arr =
[[125 124 197 216 130 196]
 [151 198  79  98  35 128]
 [235 127 137 177 170 106]]
Indices start at 0.
The entry at row 0, column 1: 124
Find the entry in row 0 and column 2.
A: 197
The entry at row 2, column 1 -> 127
The entry at row 1, column 0 is 151
Find the entry in row 0 and column 0.
A: 125
The bottom-right entry is 106
Find the entry just right of the smallest entry.
A: 128

W = -4.20,-4.10,-0.23,4.24,-3.70,-8.29,-2.36,-6.17,-2.08,1.10,-0.97,1.86,2.74,-0.45
Give the entry just left of -3.70.
A: 4.24
Give the entry just right of the smallest entry.
A: -2.36
The entry just left of -4.10: -4.20
The entry just right of -4.10 is -0.23
Give the entry just left of the smallest entry.
A: -3.70
Give the smallest entry.
A: -8.29

Read these off the table that follows.
1) What is the entry just left of -0.73?
2) What is the entry just left of 0.34?
3) What is the entry just left of 0.08?
4) What is the entry just left of -0.34?
5) What is the entry just right of -1.41?
((-1.32, 1.00, -0.01, 2.00, 4.12, -0.15, 2.77, -3.34), (1.24, -0.13, 2.63, 0.44, -1.86, -1.02, 0.39, 4.10), (-1.18, -1.47, -2.29, -8.00, 0.34, 0.12, -4.20, 0.08), (-5.01, -0.83, 2.41, 3.90, -1.07, -2.38, -2.15, -0.46), (-0.38, 1.38, 6.78, -0.14, 5.20, -1.59, 3.90, 5.97), (0.44, -2.21, 2.67, -3.18, -2.97, -0.68, -3.64, 2.94), (1.83, -0.13, -3.35, 2.04, -2.73, 3.62, 0.16, -2.44), (-1.06, 1.25, 0.27, 6.99, 1.17, -0.34, 2.14, -0.97), (-0.49, 0.31, -0.73, -0.46, 2.91, -2.04, 0.96, 3.31), (0.56, 0.74, 0.99, 5.78, -1.41, -1.57, 2.10, 2.06))
1) 0.31
2) -8.00
3) -4.20
4) 1.17
5) -1.57

grid = [8.4, 3.4, -14.8, 5.5, 0.1, -14.9, -5.2, -9.3, -7.1, -23.6, -0.6, 13.1, -4.6, -4.4, -5.4, -4.9]
The entry just left of the smallest entry is -7.1
Read off the entry just right of the largest entry.
A: -4.6
The entry just left of the largest entry is -0.6
Read off the entry just right of -0.6.
A: 13.1

Questions about the grid below.
1) Give the entry just right of the centre entry.
2) Give the entry in the top-right corner.
3) Give the 3rd entry in reading order.
4) Give the entry in the bottom-left corner.
5) Give the entry just right of the largest entry.
6) Give the 2nd entry from the end, reading row by row.
7) Give the entry in the bottom-right corner.
8) Give the fifth entry in reading order.
[[  3  11   7   5   7  12   7   3   4  12   9   5  10]
 [ 10   7  11  16   9   6   6   9   3  10   9   2   8]
 [  5   4  13   6   6  13  11   8  10   6  15  10  11]
 [ 10   7   9   5  12   1  13   9  14   5   8  11   8]
 [ 15  19   6   6  10  10  12  -2   8   7   4  10   9]
 [ 10  11   9   8   9   3  14   8  -2   5   8   9  10]
 [  8  13   7  14   7   9   8  14  13  15  -1  13   3]
 [-10  19  36   8  21 -28  18  -8   6  11  45 -18  30]
 [  1   7  19  12  -3  13   3   1  13  11  16  15   6]
 [  9   5   5  12   9   3  11  17  13  17  11  10   8]
 [  4  11   8   8  17   5   7   9   7   8   3   3  14]]
1) 8
2) 10
3) 7
4) 4
5) -18
6) 3
7) 14
8) 7

[[-2.01  1.10  2.39 -0.15  2.70  1.18  3.32  3.31  0.31 -3.33  2.95  1.16
   0.19]
 [ 0.73 -1.82  0.92 -0.02  3.33  2.98 -1.56 -4.08 -1.91  4.85  8.08  1.08
   0.83]
 [ 0.52  2.49  2.24  1.32  0.15 -1.10 -1.49 -1.21 -1.40  1.47 -0.89  2.41
  -3.33]
 [-0.62  1.58 -2.19 -1.54 -3.55  0.16  1.82  0.24 -1.85  1.44 -2.32  0.94
  -1.16]
 [-1.41  2.14  0.95  0.43  2.01  0.31 -2.47 -0.48  0.20  0.47 -3.48 -1.18
  -1.13]
 [ 0.17  1.81  1.33  1.11 -1.68  1.21  0.65 -0.73  1.52  0.34  8.13 -0.69
   0.95]
 [ 0.77  0.63 -2.35  0.69 -1.48 -2.45  2.67 -3.37 -0.66  2.11  2.09 -2.06
   2.40]]
The third entry in reading order -> 2.39
The fourth entry in reading order is -0.15
Find the entry at the centre.
A: 1.82
The entry just right of the largest entry: -0.69
Find the entry just left of the smallest entry.
A: -1.56
The entry just right of 0.24 is -1.85
The entry just right of 0.43 -> 2.01
The first entry in reading order -> -2.01
The smallest entry -> -4.08
Find the second largest entry.
A: 8.08
Find the entry just left of 1.82.
A: 0.16
Find the entry just right of 1.52.
A: 0.34
Find the median of all entries.
A: 0.43
Find the maximum.
A: 8.13
Find the entry just left of 1.47.
A: -1.40
Find the second entry in reading order.
A: 1.10
The entry just right of -4.08 -> -1.91

Read these off the matrix that follows. Rows and columns are numbered from 0.
1) Which number is the entry directly below 3.07?
2) Which number is the entry in row 0 and column 1?
3) Which number is the entry just right of -0.13?
4) Which number is the entry just left of 0.70?
5) Which number is the entry at row 2, column 0?
6) Which number is the entry just left of -3.89?
7) Which number is the entry at row 1, column 0?
8) Which number is the entry just right of -0.50?
-0.82,3.95,3.91,0.66,2.62,-1.08,-0.42,-2.08
1.09,-5.94,-5.92,-1.14,-4.08,1.29,0.70,3.07
-2.79,5.92,5.23,-1.19,2.67,-5.95,-0.17,-3.89
-3.01,6.84,6.09,-1.12,3.27,-6.33,-0.25,-4.46
-0.58,6.10,6.33,1.90,4.59,0.16,-0.93,-2.90
2.10,-5.58,-5.13,0.41,-2.92,4.17,0.33,3.43
-2.43,5.17,4.56,-1.00,2.35,-5.15,-0.13,-3.41
0.91,-4.03,-3.93,-0.50,-2.57,1.35,0.42,2.14
-1.83,-3.40,-4.41,-4.00,-4.33,-6.09,1.23,0.58
-1.81,4.95,4.63,-0.23,2.68,-3.47,-0.34,-3.03
2.23,-5.27,-4.71,0.73,-2.55,4.67,0.22,3.32
1) -3.89
2) 3.95
3) -3.41
4) 1.29
5) -2.79
6) -0.17
7) 1.09
8) -2.57
